A small network was shown many inputs. Here are its activations along a few directions, one row for each input.
Each table varies a few parts of the input and shows all the possible inputs, shuffled.
Descriptions start from the smaller parts, as in this example, which fits no table here: line(6) and (point or line(9) or (values(3) and ring(5))).
Shared parts are said once, and a part with two or three values counts as separate values.
In the rows, 128 means zero.

Other details of the inputs vary at random and push rows far along two fixed directions, the same in every table; ignore that.

Rows:
R1: [131 120 123 129 132 113 127 128 131 128 123 127 126 120 133 129]
R2: [129 127 123 120 129 126 123 134 125 127 123 131 127 130 131 129]
R3: [128 124 126 122 128 130 124 130 125 129 124 131 130 130 134 131]
R4: [126 131 122 126 133 132 127 128 126 126 129 133 128 126 127 138]
R5: [ 91  94 152 201 139 130 163  74 148 113 176  95 128 110 106  52]
R6: [132 121 129 131 137 113 130 127 132 130 127 128 124 120 129 133]
R7: [131 122 127 123 129 131 124 130 126 130 127 131 130 131 130 132]
R8: [124 127 125 126 133 136 127 128 127 128 133 134 129 127 129 131]
R9: [126 128 124 127 134 134 127 128 127 128 133 134 128 127 126 135]
R10: [131 123 126 131 137 111 129 126 131 127 124 127 124 119 130 134]
R11: [131 120 127 123 130 129 122 131 126 130 127 131 128 131 130 127]
R12: [139 126 127 125 132 111 126 133 131 132 122 129 124 123 129 140]
R13: [ 96 115 148 181 130 142 156  89 140 116 167 105 128 121 108  70]
R14: [131 125 126 120 129 128 122 135 126 130 127 133 128 132 130 128]
R15: [125 126 123 122 128 132 123 133 127 129 129 133 129 129 132 126]
R16: [130 122 125 121 127 128 121 132 126 130 123 130 129 131 133 127]
R17: [126 121 125 122 129 129 122 132 126 128 127 131 128 130 132 122]
R18: [124 128 125 128 136 134 129 126 127 127 133 134 128 126 126 135]
R19: [139 178 166 160  69 133 154 123 143 136 133  93 130 143 103  95]
R20: [130 127 124 122 129 134 125 131 126 130 128 132 131 129 130 136]
R21: [128 128 122 121 126 134 124 132 126 129 125 131 132 129 133 134]
R22: [131 123 127 125 132 129 126 129 125 129 128 130 128 129 127 136]
R23: [131 126 127 122 132 126 124 133 126 129 127 132 126 130 127 132]
R24: [131 121 125 126 132 115 125 130 131 131 122 129 127 121 136 129]
R25: [122 127 121 127 132 134 127 127 126 125 130 132 129 126 130 131]
R26: [126 126 126 127 136 133 130 125 127 127 132 131 129 126 127 135]
R27: [126 127 122 125 130 133 127 128 126 126 127 130 131 127 131 134]
R28: [131 129 124 123 132 132 127 130 126 129 128 132 129 128 127 140]
R29: [128 125 125 124 133 126 125 130 125 126 127 130 126 128 127 129]
R30: [130 122 128 122 132 128 123 130 126 130 126 131 128 131 130 128]
R31: [129 122 126 126 134 126 125 127 125 126 126 129 126 128 127 130]
R32: [125 128 122 124 128 136 124 131 127 128 129 134 130 128 132 130]
R33: [127 127 126 123 132 134 127 128 127 129 129 132 131 128 130 134]
R34: [123 129 123 124 132 130 126 130 126 126 128 132 127 127 131 128]
R35: [125 128 126 126 136 130 128 129 127 128 132 134 126 127 127 131]
R36: [125 128 123 125 131 132 128 127 126 125 126 130 130 126 132 134]
R37: [126 120 127 124 131 129 123 128 126 128 126 130 128 130 133 123]
R38: [126 121 125 129 135 129 127 124 125 125 129 128 128 127 127 132]
R39: [125 125 126 126 136 126 127 128 126 125 128 130 125 127 128 128]
R40: [138 123 126 124 129 113 124 134 132 133 122 130 127 124 132 135]
R41: [130 132 123 120 128 134 123 134 126 131 128 135 130 130 130 138]
R42: [118 130 150 161 107 138 146 108 137 126 144 104 132 132 115  89]
R43: [125 127 126 124 132 132 125 131 127 129 131 134 128 129 130 128]
R44: [130 126 126 123 133 124 125 129 125 126 123 130 126 129 128 134]
R45: [129 121 124 129 134 113 128 128 131 127 123 127 126 119 134 130]
R46: [126 126 124 122 131 126 125 131 125 126 124 131 127 128 132 127]
R47: [125 128 124 127 135 131 130 125 126 125 128 130 129 125 128 137]
R48: [120 125 124 127 132 136 126 126 127 127 132 133 130 127 132 126]
R49: [127 127 125 125 133 130 126 131 127 128 132 134 126 128 126 132]
R50: [124 127 123 127 134 130 127 128 126 125 131 132 126 126 127 130]
R51: [123 151 145 151 103 135 145 117 135 126 135 110 130 131 116 108]
R52: [128 122 125 124 130 127 123 129 125 126 124 129 128 129 131 127]
R53: [152 187 164 143  65 124 147 137 138 140 117  97 128 147 109 113]
R54: [127 123 125 123 131 126 124 129 125 126 123 129 127 129 132 128]
R55: [130 127 126 124 133 127 127 128 124 126 124 129 127 128 129 138]
R56: [131 122 128 125 133 127 124 129 126 129 127 130 127 130 127 131]
R57: [129 126 128 123 135 126 126 131 126 128 128 132 125 129 127 130]
R58: [125 123 126 122 130 129 123 132 126 128 126 132 128 130 133 123]
R59: [128 123 124 124 129 129 125 128 125 126 124 129 129 128 131 132]
R60: [133 121 124 125 129 114 124 133 131 132 121 129 127 123 135 130]
R61: [134 122 128 126 133 114 126 131 132 132 124 130 126 122 132 132]
R62: [184 222 163 115  43 109 137 163 133 150  84 100 125 157 111 157]
R63: [124 126 124 124 130 134 127 128 126 127 128 131 131 128 133 131]
R64: [123 127 124 123 130 132 124 131 127 128 129 133 128 128 133 126]
R65: [128 122 128 125 132 131 126 127 126 129 129 131 129 129 130 130]
R66: [131 126 128 124 133 128 127 129 125 129 126 131 128 129 128 137]
R67: [127 128 123 126 133 131 129 126 125 125 128 130 129 126 127 137]
R68: [123 126 122 125 131 131 125 130 126 126 129 132 128 127 131 127]
R69: [129 128 125 122 129 127 125 130 124 127 121 130 129 129 133 136]
R70: [123 130 123 129 136 132 129 125 126 124 131 132 127 125 127 135]
Description of these inputs: values(2) and ring(5) and (point or ring(6)).
Q: The inputs of R49 and R35 match in every part but the values(2) part. If R32 is changed in the same way as R49 into R35, which row does it become?
A: R48
Q: Change only the ring(6) part in R7. List by row number the other rows that result.
A: R11, R14, R19, R20, R41
Q: Change only the ring(5) part in R8. List by row number the other rows that result.
A: R18, R48, R51, R70
Q: Which other rows agree with R59 in the values(2) part and the ring(5) part? List them by row number.
A: R1, R2, R25, R27, R52, R68
Q: Which other rows agree with R60 in the values(2) part and the ring(5) part? List them by row number.
A: R15, R16, R17, R21, R32, R42

Rows:
R71: [172 133  97  42 143 118  83 187 104 144  83 171 126 145 151 214]
R72: [137 128 137 129 111 132 129 126 128 130 122 114 135 139 126 117]
R73: [166 141  85  49 145 116  88 173 105 137  72 169 131 130 159 232]
R74: [122 146 135 131 115 150 128 128 125 128 138 127 130 140 117 121]
R75: [144 131 143 140 123 113 136 128 135 136 133 120 122 129 114 130]
R76: [135 142 137 136 123 115 133 130 137 134 135 124 120 127 115 123]
R77: [122 154 127 135 113 138 137 129 134 126 129 126 131 124 128 127]
R78: [ 84  45  67 105 230 129 101 120 114 105 146 181 124  90 161 147]
R79: [ 97  45  70 102 220 118  94 130 119 116 143 181 122  95 162 144]
R80: [135 144 140 135 121 139 141 123 129 131 134 124 130 133 114 141]
R81: [127 141 131 127 108 134 128 138 132 130 127 125 130 135 129 108]
R82: [140 123 151 136 123 123 130 127 131 136 133 121 124 137 117 116]
R83: [141 129 137 141 117 109 133 123 136 132 121 113 126 124 122 127]
R84: [128 133 132 127 106 129 130 132 129 130 121 116 134 135 135 111]
R85: [125 153 135 134 122 142 137 124 132 128 138 127 129 131 117 132]
R86: [130 141 137 124 115 138 129 135 129 134 133 126 127 141 118 114]
R87: [138 142 140 140 126 122 143 124 129 127 130 119 124 129 113 140]
R88: [132 138 137 130 112 118 127 136 135 133 123 126 124 131 130 108]
R89: [131 136 134 132 109 142 130 121 123 126 123 117 134 139 124 127]
R90: [120 138 129 132 106 140 131 124 125 126 125 118 134 133 134 118]
R91: [127 150 134 138 127 125 140 125 132 125 135 123 122 126 115 131]
R92: [117 146 128 133 108 145 129 130 128 126 131 127 130 134 128 114]
R93: [122 143 129 137 113 133 139 120 131 126 125 117 135 122 132 127]
R94: [131 134 134 144 123 119 142 114 130 122 122 112 128 122 120 131]
R95: [ 64  12 128 185 205 144 137  59 135 103 190 125 131 102 128  42]
R96: [125 140 129 142 117 116 141 121 131 122 121 113 129 118 131 127]
R97: [132 129 139 131 110 114 129 130 133 133 117 117 127 130 136 111]
R98: [134 136 144 131 121 124 127 131 132 135 133 126 123 136 119 111]
R99: [132 132 132 141 114 107 134 126 137 131 122 114 129 119 131 119]
R100: [132 137 141 132 115 147 133 125 122 130 135 124 131 143 115 130]
Q: What do these inputs look like to the network?
A: ring(5) and ring(6)
Q: The inputs of R86 and R81 match in every part but the ring(5) part. If R74 is changed in the same way as R86 into R81, which row does it become?
A: R92
Q: Change only the ring(5) part in R73. List by row number the other rows that result.
A: R77, R80, R85, R93

Rows:
R101: [125 185 151 155  82 153 154 117 132 124 135 104 132 140 104 114]
R102: [185 203 121  78  82 105 116 176 120 144  66 131 127 141 135 215]
R103: [126 114 115  94 147 154 104 146 115 133 132 158 130 142 135 142]
R104: [170 215 116  62  68 134 106 190 115 148  72 145 132 156 146 194]
R105: [102 110 139 177 142 128 154  89 140 116 158 110 127 108 115  96]
R106: [103  70 113 137 188 136 128 101 124 115 154 141 128 110 129 126]
R107: [129 178 144 136  78 142 142 132 131 128 120 107 133 142 122 114]
R108: [151 155 153 140  77 112 136 132 137 138 109  96 131 140 121 107]
R109: [126 113 104 108 145 119 115 134 123 125 111 139 131 117 151 149]
R110: [122 189 150 152  79 164 152 121 135 129 142 110 134 144 105 112]
R111: [ 90  80 102 138 180 151 127 102 120 109 156 146 132 109 133 127]
R112: [138 115 117 113 157 113 120 132 123 130 123 143 123 119 131 163]
R113: [121 116 103 106 141 132 115 137 119 123 116 144 133 123 149 148]
R114: [ 90 103 138 157 126 164 135 104 134 122 167 120 135 134 122  58]
R115: [129  89 126 125 154 122 120 120 125 128 131 134 128 125 131 125]
R116: [102  78 107 146 187 109 131 107 134 114 149 141 120  94 133 124]
R117: [146 168 148 149  86  91 148 134 146 135 111  98 123 121 122 115]
R118: [130 101 109 101 140 124 105 142 119 130 115 144 130 130 148 138]
R119: [ 94 115 141 165 143 166 149  93 128 115 173 119 131 130 104  90]
R120: [137 104 117 103 148 129 109 140 118 132 122 147 128 133 138 148]
R121: [150 167 163 165  96  99 158 121 148 135 130  95 120 127  98 114]
R122: [131 116 112 108 153 137 119 135 118 127 129 147 128 128 131 163]
R123: [113  90 153 170 143 119 145  96 140 126 156 109 125 120 115  78]
R124: [142 102  71  37 168 126  67 180  98 134  88 188 126 134 172 198]
R125: [131 182 159 148  84 165 150 123 132 132 147 109 134 151  97 111]
R126: [151 155 156 142  80 100 138 133 141 140 110  99 126 136 124 106]
R127: [142 102 112 109 147  83 109 145 132 134 108 140 118 115 148 135]
R128: [ 96  66 115 126 182 155 115 110 117 116 159 150 129 126 132 106]
R129: [115 104 115 130 150 115 125 121 130 121 126 131 129 110 143 124]
R130: [154 154 169 161  91  92 149 125 149 140 125  94 119 132 105  98]
Q: What do these inputs look like to the network?
A: ring(5) and line(6)
Q: The inputs of R116 and R127 match in every part but the ring(5) part. If R110 is changed in the same way as R116 into R127, which row does it become?
A: R114
Q: Change only the ring(5) part in R113. List by row number the other rows that result.
A: R111, R118, R120, R122
Q: Change only the line(6) part in R106. List by row number the other rows that result.
A: R112, R119, R121, R122, R125
Q: Change only the ring(5) part in R101. List by row number the other rows that result.
A: R107, R119, R124, R128

Rows:
R131: [130 142  83  94 161 116 114 150 120 116 108 168 119 106 150 192]
R132: [164 122 105  99 185 130 105 139 110 139 115 158 115 119 146 203]
R133: [ 75 146 184 161  61 207 159  87 143 106 176 107 171 168  75  69]
R134: [160 131 116 110 127 101 103 156 122 145 113 136 107 134 144 119]
R135: [ 98  89 115 159 195 138 138 105 139 124 182 142 107  98 121 107]
R136: [118 124  91  78 147 100 109 152 122 121  93 161 131 107 165 171]
R137: [161 166 164 134  42 100 136 139 137 143  90  87 141 148 131 122]
R138: [118 108  94 120 164 126 118 121 119 111 116 143 138 107 128 186]
R139: [ 80  53 103 141 161 113 123 114 140 119 150 140 138 102 154  71]
R140: [134 232 133  59  43 166 107 191 116 144  91 154 143 180 117 178]
R141: [157 142 181 182 118 130 157 105 128 136 147  79 116 142  98  83]
R142: [186 202 167 161  77 114 158 148 135 153 128  84  96 148 105  94]
R143: [135  61 126 134 165 124 118 110 122 130 135 122 117 130 133  98]
R144: [ 76  74 130 159 146 126 147  76 139 104 147 110 153 104 126  98]
Q: What do these inputs look like to the network?
A: values(2) and (point or ring(6))
Q: The inputs of R139 and R137 match in every part but the values(2) part. If R142 is changed in the same way as R139 into R137, which row does it become?
A: R141
